These are the activations of a small neural network, seen along a few directions. Each row is one input.
Each table varies a few parts of the input and shows all the possible inputs, shuffled.
Descriptions start from the smaller parts, as in this example, which fits no table here: ring(5) and (point or (values(2) and line(4)) or ring(9)).
Shared parts are said once, and a part with two or three values counts as separate values.
In the rows, zero is written as 128.

A family of inputs:
row 1: [115 103 123 131 134 152 121 118 137 133 138 113]
row 2: [126  96 129 134 135 123 131 111 114 147 129 123]
row 3: [146 117 132 128 153 116 138 132 118 135 118 123]
row 4: [114 134 138 144 148 118 118 134 131 130 138 120]
row 5: [133 135 134 145 152 117 120 137 146 123 126 121]
row 6: [129 116 138 126 147 117 136 130 105 143 131 122]
row 7: [110 115 127 152 135 124 114 114 140 134 137 121]
row 8: [137 125 126 125 152 145 128 139 141 122 129 114]
row 9: [128 132 131 140 146 119 131 123 162 117 123 138]
row 10: [132 122 125 119 146 147 139 125 157 117 126 131]
row 11: [127 171  99  97  25 119 121 148  93 113 122 158]
row 12: [142 113 131 122 147 117 148 118 134 130 115 140]
row 13: [134 188 127 105  26 131 119 126  86 119 117 158]
row 14: [119 124 132 124 147 146 126 137 129 130 141 112]
Q: What is each input in this table made of?
A: values(2) or (values(3) and line(4))
Q: Which other rows does row 12 become when the line(4) part takes its other values? List them by row number.
A: row 2, row 3, row 6

A family of inputs:
row 15: [135 199 119 119  29 101 116 137 104 106 115 172]
row 16: [137 124 143 135 179 130 137 129 141 134 132 116]
row 17: [137 102 142 141 173 123 141 111 131 144 127 123]
row 18: [133 198 123 113  41 100 120 147  78 116 117 161]
row 19: [114 129 132 147 152 147 119 120 152 125 140 114]
row 20: [130  92 136 136 170 118 146 122 132 142 127 127]
row 21: [116 178 123 116  17 103 106 134  66 136 128 148]
row 22: [110 119 115 139 149 139 117 130 154 122 138 116]
row 23: [128 118 131 135 161 126 139 130 166 122 126 128]
row 24: [119 104 138 143 156 137 124 112 125 148 144 108]
row 25: [111  98 139 135 155 135 125 114 124 141 144 112]
row 26: [142  91 132 140 171 116 139 123 128 138 124 118]
row 27: [124 100 137 143 155 136 118 117 122 145 134 106]
row 28: [141 113 134 134 176 123 134 142 138 127 129 111]
row 29: [107 119 126 142 149 142 124 131 154 123 139 118]
row 30: [123  93 129 143 154 130 122 124 122 141 141 104]
row 31: [111  94 132 139 154 132 129 122 125 145 144 113]
row 32: [128 118 144 126 178 128 137 132 140 127 131 119]
row 33: [141 119 142 135 177 129 131 135 139 132 122 113]
row 34: [126 121 138 131 163 129 135 122 163 118 125 128]
row 35: [129  96 142 132 172 121 142 113 131 138 127 127]
row 36: [106 123 132 138 151 145 120 123 152 119 139 118]
row 37: [119 118 122 146 150 140 117 133 149 119 136 109]
row 38: [131 117 121 133 162 123 132 129 165 122 124 127]
row 39: [144 179 107  78  32 143 136 143  84 110 116 160]
row 40: [119 124 131 146 151 146 114 126 151 123 130 111]
row 41: [144 160 105  79  24 134 143 127  74 123 107 161]
row 42: [140 116 127 139 162 123 132 131 161 118 123 119]
row 43: [133  93 125 133 171 115 139 121 132 141 125 125]
row 44: [140 122 136 140 163 130 129 124 162 122 116 121]
row 45: [134 177 121 114  33  90 127 129  69 129 108 162]
row 46: [142  97 140 140 172 122 135 116 129 142 117 120]
row 47: [129 115 137 130 175 125 141 141 143 131 132 119]
row 48: [115  94 122 136 154 129 122 122 125 145 142 111]
row 49: [125 159 108  83   9 146 123 133  70 130 124 146]
row 50: [126 181 105  87   5 157 113 141 104 106 128 157]
row 51: [135 127 137 140 164 131 135 119 163 125 126 125]
row 52: [146 180 103  84  19 144 132 134 110 101 114 171]
row 53: [116 201 119 122  14 113  96 143  99 112 131 159]
row 54: [133 114 127 128 176 122 134 140 142 131 130 118]
Q: The inputs of row 38 and row 22 match in every part but one. If row 52 is changed in the same way as row 38 into row 22, which row does it become?
A: row 50
Q: What is each input in this table made of?
A: line(5) and (values(2) or ring(6))
Q: Which other rows does row 33 become when the line(5) part takes its other values? List them by row number.
A: row 27, row 40, row 44, row 46
Q: List by row number the other rows that have the line(5) part in common with row 28.
A: row 16, row 18, row 32, row 33, row 39, row 47, row 54
Q: Which other rows does row 53 become when the values(2) part takes its other values? List them by row number.
A: row 50

A family of inputs:
row 55: [112 125 129 150 147 122 114 130 148 123 128 115]
row 56: [138 122 144 140 154 117 127 128 117 143 135 118]
row 57: [123 132 139 147 149 134 114 129 144 133 144 114]
row 58: [116 115 120 135 143 121 129 127 160 123 136 134]
row 59: [129 114 112 136 146 144 127 124 151 122 131 121]
row 60: [142 106 117 128 152 126 141 122 126 136 121 124]
row 61: [140 103 139 118 150 134 139 126 128 137 121 119]
row 62: [129 122 142 123 160 134 140 122 115 137 128 121]
row 63: [127 111 134 125 145 151 125 127 153 121 131 116]
row 64: [130 105 126 129 149 104 143 126 134 134 127 138]
row 65: [127 115 134 144 153 106 127 129 121 133 120 120]
row 66: [134 182 102  93  48 123 121 170  94 108 126 145]
row 67: [110 146 114 111  21 132 112 115  70 139 133 145]
row 68: [148 191 130 110  49 121 131 120 119 107 103 172]
row 69: [115 131 137 131 154 151 129 124 141 125 137 117]
Q: What is each input in this table made of?
A: values(3) or (values(2) and ring(6))

A family of inputs:
row 70: [ 71 183 111 144   9 142  69 128 102 121 158 130]
row 71: [108  45 133 142 212 151 124 126 107 170 159  66]
row 72: [109 138 110  90  30 144 114 141  35 149 146 123]
row 73: [165  85 137 144 240  67 169 136 155 135 104 133]
row 74: [165 232 130 101  62 128 130 155 143  80  99 170]
row 75: [120 182  88  95  26 171 115 139 160  81 125 159]
row 76: [145  41 159 145 219 112 159  84 101 180 120 107]
row 77: [148 134 137  93  36 105 148  99  31 161 108 164]
row 78: [174 177 112  96  56  60 154 153  86 114  86 185]
row 79: [152 140 159 147 247 134 146 139 212 101 117 119]
row 80: [ 67  89 141 194 190 147  80 113 174 141 174  75]
row 81: [112  89 118 143 208 176 128 123 231 103 141 105]
Q: What is each input in this table made of?
A: values(2) and ring(6)
Q: The inputs of row 79 and row 81 match in every part but the ring(6) part. If row 74 is changed in the same way as row 79 into row 81, which row does it become?
A: row 75
Q: Which other rows does row 71 become when the values(2) part takes its other values? List them by row number.
A: row 72
